A small network was shown many inputs. Here are its activations along a few directions, one row for each input.
Each table varies a few parts of the input and shows all the possible inputs, shuffled.
Descriptions start from the smaller parts, as in this example, which fits no table here: one of 3 separate values, together with either a single point or one of 11 places along a line or (one of 5 places around a ring, together with one of 6 places along a line).
Shared parts are said once, and a part with two or three values counts as separate values.

Other details of the inputs vary at random and push rows far along two fixed directions, the same in every table; ignore that.

A family of inputs:
row 1: [-29 5 57 29 -15 -11 10 31 6 -20 -6 -10]
row 2: [3 7 -17 -21 6 8 17 -23 -5 -21 16 -5]
row 3: [-25 5 -11 -15 10 15 -12 -13 -7 34 -33 -14]
row 4: [16 11 13 -1 -8 -2 39 -17 1 -52 50 -14]
row 5: [22 6 -8 13 -9 0 0 -8 9 8 21 -10]
row 6: [-12 1 6 8 1 -5 -6 25 8 -11 -14 9]
row 7: [20 -1 -75 -20 17 14 -34 -14 5 43 -17 13]
row 8: [-17 -3 -13 7 7 0 -32 31 12 28 -40 12]
row 9: [7 6 -18 -17 3 7 16 -21 -3 -21 20 -4]
row 10: [0 0 -12 -13 5 -4 10 7 1 -44 6 19]
row 11: [-6 5 -5 -14 4 7 12 -20 -4 -6 6 -11]
row 12: [-22 -19 35 -6 1 -11 -25 25 -32 54 -53 32]
row 13: [9 -9 -67 -20 20 3 -39 11 11 20 -31 37]
row 14: [-4 -6 26 41 -17 2 -11 8 13 34 -8 -31]
row 15: [-4 -1 -10 -18 6 -4 12 3 1 -44 3 18]
row 16: [16 5 -20 -10 2 4 11 -18 5 -13 25 -4]
row 17: [29 -8 -19 11 -7 2 3 -14 13 -8 24 -4]
row 18: [22 9 9 1 -10 -1 35 -18 2 -50 56 -13]
row 19: [27 4 -20 -1 -4 -1 6 -15 8 -6 29 -2]
row 20: [26 -11 -19 4 -4 2 7 -18 13 -13 24 -4]
row 21: [9 -9 -15 -11 2 9 15 -24 2 -31 16 -5]
row 22: [-39 11 0 -7 11 7 -21 12 -8 40 -46 -4]
row 23: [22 11 -19 0 1 -8 -2 4 7 -8 22 10]
row 24: [19 -4 12 -32 3 -12 13 -8 -43 -6 14 39]
row 25: [19 9 11 -3 -7 -2 39 -22 2 -52 52 -12]
row 26: [-29 15 60 35 -14 -7 5 30 2 13 -6 -29]
row 27: [-36 11 44 34 -8 -4 -20 33 9 54 -34 -27]
row 28: [-30 17 57 20 -11 -10 18 16 -3 -8 2 -23]
row 29: [-15 16 42 15 -9 -10 20 12 -1 -20 16 -16]
row 30: [21 11 -19 1 1 -6 -2 6 4 -10 22 9]
row 31: [0 10 -43 -26 18 5 -8 -2 -3 -1 -6 17]
row 32: [5 5 -76 -33 31 11 -32 -2 1 29 -30 27]
row 33: [-21 1 9 -4 3 -3 1 14 -1 -20 -17 9]
row 34: [18 -1 -16 5 -1 -11 -6 15 13 -24 12 21]
row 35: [-15 -8 7 -6 4 10 8 -21 0 -5 -10 -17]
row 36: [18 -6 8 2 -6 3 33 -21 4 -56 42 -14]
row 37: [22 -12 43 -15 -11 -21 33 3 -38 -55 34 40]
row 38: [-17 0 90 14 -17 -18 14 19 -41 24 -6 2]
row 39: [27 12 -20 3 -1 -8 -1 4 8 -10 27 10]
row 40: [-22 -1 17 9 -1 -6 -7 25 8 -3 -23 5]
row 41: [-18 -6 66 46 -25 -3 8 10 12 15 -1 -44]
row 42: [5 0 4 18 -6 -10 -10 26 12 -9 0 11]
row 43: [0 6 -12 -24 5 7 20 -26 -6 -24 14 -6]
row 44: [5 -16 -70 -31 24 20 -22 -28 4 20 -28 13]
row 45: [-27 -4 1 16 5 -1 -38 35 14 44 -50 6]
row 46: [-14 -14 -49 -21 21 21 -29 -18 0 40 -46 0]
row 47: [-3 -13 -59 -33 22 20 -17 -28 -3 13 -28 8]
row 48: [12 -2 -15 0 -1 -7 -3 16 9 -29 9 20]
row 49: [21 1 -15 10 -4 -10 -7 16 14 -22 14 20]
row 50: [6 6 -18 -19 5 7 15 -24 0 -18 19 -3]
row 51: [-5 11 13 14 -4 -7 -6 16 7 17 -1 -9]
row 52: [-14 6 -42 -6 18 9 -42 17 3 62 -47 7]
row 53: [-5 3 22 35 -13 -9 -16 34 13 9 -9 -1]
row 54: [-24 -5 68 46 -23 0 7 10 11 16 -5 -46]
row 55: [1 -14 -38 -24 14 13 -2 -27 3 -5 -10 3]
row 56: [-3 -14 -23 0 7 12 -17 -11 11 29 -20 -9]
row 57: [-50 0 47 26 -4 -5 -19 36 8 37 -53 -13]
row 58: [-3 12 -13 -24 9 0 15 -9 -7 -30 11 7]
row 59: [13 3 -8 2 -5 3 5 -9 4 1 17 -10]
row 60: [23 -25 12 -24 -1 -1 19 -27 -36 -13 14 23]
row 61: [15 -12 22 -25 -2 -4 15 -23 -42 9 10 21]
row 62: [7 -9 27 -21 -2 -2 9 -17 -42 21 1 16]
row 63: [5 7 -37 -8 11 2 -24 10 4 25 -15 12]
row 64: [0 8 18 32 -15 1 -9 7 10 33 1 -25]
row 65: [18 -6 9 2 -6 1 34 -23 6 -55 42 -13]
row 66: [10 3 -7 3 -3 2 3 -11 6 7 14 -11]
row 67: [12 14 0 17 -6 -7 -6 15 8 7 13 -2]
row 68: [-10 -5 62 50 -26 -3 6 9 12 15 5 -42]
row 69: [-2 13 -15 -18 8 0 11 -4 -7 -26 11 7]
row 70: [-9 -25 55 4 -9 -3 1 -8 -33 40 -25 0]
row 71: [-2 -1 -5 -1 4 -5 0 16 10 -25 -3 16]
row 72: [4 -15 -24 2 5 9 -19 -11 13 33 -17 -9]
Description of these inputs: one of 2 separate values, together with one of 4 places along a line, together with either a single point or one of 8 places along a line.
Question: The inputs of row 67 and row 64 match in every part but the place on the line of 4. If row 27 is changed in the same way as row 67 into row 64, which row does it become?
Answer: row 16
Question: The inputs of row 65 and row 71 match in every part but the place on the line of 4. If row 36 is changed in the same way as row 65 into row 71, which row does it become?
Answer: row 6
Question: Which other rows does row 34 become when the choice among 2 separate values takes its other values? List them by row number.
Answer: row 42
Question: Which other rows does row 25 become when the place on the line of 8 takes its other values? List them by row number.
Answer: row 5, row 11, row 16, row 19, row 43, row 50, row 66
Question: Which other rows does row 51 become when the choice among 2 separate values takes its other values? List them by row number.
Answer: row 63
Question: Which other rows agree with row 55 in the place on the line of 4 and the choice among 2 separate values? List them by row number.
Answer: row 17, row 20, row 35, row 44, row 56, row 65, row 70, row 72

A family of inputs:
row 73: [1 1 28 -1 -7 -8 22 -1 -10 -33 21 3]
row 74: [33 0 -3 -15 -3 -12 26 -5 -10 -57 46 28]
row 75: [-18 -1 46 18 -11 -2 6 4 -6 18 -8 -22]
row 76: [1 -2 28 -4 -6 -7 21 -2 -13 -29 16 5]
row 77: [-15 1 -4 16 1 6 -23 8 13 43 -29 -16]
row 78: [7 0 -29 1 4 7 -12 -4 14 7 -3 -4]
row 79: [28 -3 -94 -40 26 9 -18 -15 6 -13 0 38]
row 80: [-19 4 32 31 -11 -3 -5 22 14 12 -11 -20]
row 81: [-19 -2 47 16 -11 -1 6 2 -9 19 -11 -19]
row 82: [4 4 18 6 -8 -2 18 -7 0 -21 23 -12]
row 83: [-22 4 46 22 -11 -6 3 17 -1 10 -10 -17]
row 84: [3 1 -21 -10 7 1 -5 1 2 -5 -2 11]
row 85: [-14 -3 -34 -1 13 12 -38 3 9 62 -46 -3]
row 86: [-16 -4 -35 -4 13 13 -40 2 6 65 -49 -3]
row 87: [4 2 21 4 -8 -2 20 -8 -3 -21 22 -10]
row 88: [26 0 -56 -30 14 2 3 -14 3 -34 20 28]
row 89: [2 3 24 1 -6 -7 21 1 -6 -31 20 1]
row 90: [15 -4 -15 -8 3 0 -5 -4 -7 8 3 14]
Question: What do these inputs look like to the network?
Answer: one of 2 separate values, together with either a single point or one of 8 places along a line
Question: Which other rows does row 78 become when the choice among 2 separate values takes its other values? List them by row number.
Answer: row 80
